[[123 138 124 124]
 [121 135 124 151]
 [123 138 125 128]] Out: 121

[123 143 104 137 122 125 132] Out: 122

[131 129 140 112 103] Out: 103

[158 136 130 113 128] Out: 128

[114 116 151 144 148 124 133] Out: 148

[[152 148 154 140 108 147]
 [133 131 135 127 111 131]
 [110 110 109 114 140 111]] Out: 108
---
[[118, 122, 110, 116], [124, 125, 127, 123], [145, 133, 152, 139]] → 124
[[138, 136, 156, 132, 128], [134, 129, 99, 125, 138]] → 138
[[158, 126, 135, 127, 116, 120], [130, 127, 120, 120, 120, 113]] → 158
[[130, 132, 105, 124, 142, 129], [130, 129, 117, 127, 120, 127]] → 130
[[136, 127, 123, 118, 120, 124], [134, 146, 115, 153, 118, 116]] → 136
[[138, 120, 131, 126, 117, 110, 126], [141, 106, 128, 131, 110, 123, 125]] → 138
---
[[106 128 126 128 121 125]
 [128 147 110 125 139 133]
 [120 128 151 130 119 121]] Out: 147

[[145 132 135 128 120 121 130]
 [134 133 136 124 127 121 129]
 [153 142 136 129 103 113 133]] Out: 133

[[127 135 116 105]
 [134 132 107 107]
 [129 123 135 143]] Out: 132

[[122 126 135  99]
 [107 115 128 139]
 [128 133 124 147]] Out: 115

[[108 157 145 123]
 [120 137 138 137]
 [145 125 138 120]] Out: 137

[[100 122 121 110]
 [100 132 121 110]
 [100 122 121 121]] Out: 132

[[125 110 138 114 112 110 138]
 [135 158 106 154 149 156 109]
 [126 114 135 118 115 113 135]] Out: 158

[[127 129 112 127 122 122 135]
 [136 106 135 139 141 126 125]
 [132 128 118 132 134 120 129]] Out: 106
---
120  130  130  151  134  134
123  126  128  141  129  130
118  124  139  141  126  121
value 118

113  114  125  152  135  134
151  147  138  101  113  113
116  113  121  145  133  129
value 116

104  135  127  139
137  122  114  115
136  112  119  136
value 136

149  125  124  130
137  119  128  119
107  131  132  126
value 107

145  147  120  117  142  122  139
152  156  117  111  146  117  151
138  139  123  120  135  124  132
value 138

136  108  135  154  143  133  148
119  129  147  128  123  139  131
121  131  133  126  138  141  141
value 121

107  104  127  128  141
132  114  119  135  131
124  125  134  130  139
value 124

132  120  111  121  134  127  117
132  121  142  141   98  127  117
123  120  123  121  152  127  117
value 123

147  139  132  124  142  136  138
106  120  130  121  141  136  107
146  127  135  123  101  137  143
value 146
---
array([116, 104, 107, 146, 142]) 104
array([135, 115, 118, 135, 149, 110]) 115
array([134, 150, 146, 117, 129, 115, 141]) 150
array([136, 124, 133, 153]) 124
array([126, 100, 157, 139, 111, 123]) 100
array([110, 137, 140, 157]) 137
array([108, 106, 123, 142, 131, 139]) 106
array([133, 144, 106, 151, 119, 132]) 144
array([123, 123, 117, 129, 128, 138, 101]) 123
array([126, 150, 151, 109]) 150
---
[134 139 129 155 117] >> 139
[113 153 137 131] >> 153
[129 105 142 120 137 103] >> 105
[136 147 120 156 142 138 141] >> 147
[132 138 128 143 106 126] >> 138
[109 151 108 145 140 126] >> 151
[153 140 118 156] >> 140
[138 138 154 118] >> 138
---
[116 133 108 152 132] => 108

[143 149 124 131 130 149 130] => 131

[128 121 115 138 143 133 101] => 138

[[124 112 133 124 115]
 [131 134 141 125 128]
 [126 138 102 133 148]] => 141

[111 135  98 148 133 141 124] => 148

[113 152 120 120 114 128 124] => 120

[131 102 134 131 130] => 134

[156 111 123 109 155 125 128] => 109

[108 106 128 153 137] => 128

[152 113 131 137 112] => 131
---
[[141 119 145 101 140 140]
 [129 101 109 128 155 102]
 [120 143 123 128 124 130]] yields 123

[[120 142 106 115 137 111 144]
 [125 126 131 127 127 127 128]
 [113 116 130 135 101 113 113]] yields 130

[[132 127 140 122 122 117 129]
 [119 122 134 142  98  99 121]
 [120 131 142 136 155 119 133]] yields 142

[[117 124 103 130 139 105]
 [135 135 117 124 114 118]
 [123 124 125 133 124 121]] yields 125

[[106 137 129 115 146]
 [139 153 131 124 136]
 [133 115 125 111 114]] yields 125

[[134 138 123 110 118 145]
 [141 112 142 104 137 134]
 [129 152 114 121 116 149]] yields 114

[[120 108 129 127 116 116 136]
 [122 117 140 123 127 133 146]
 [115 109 139 123 106 112 113]] yields 139
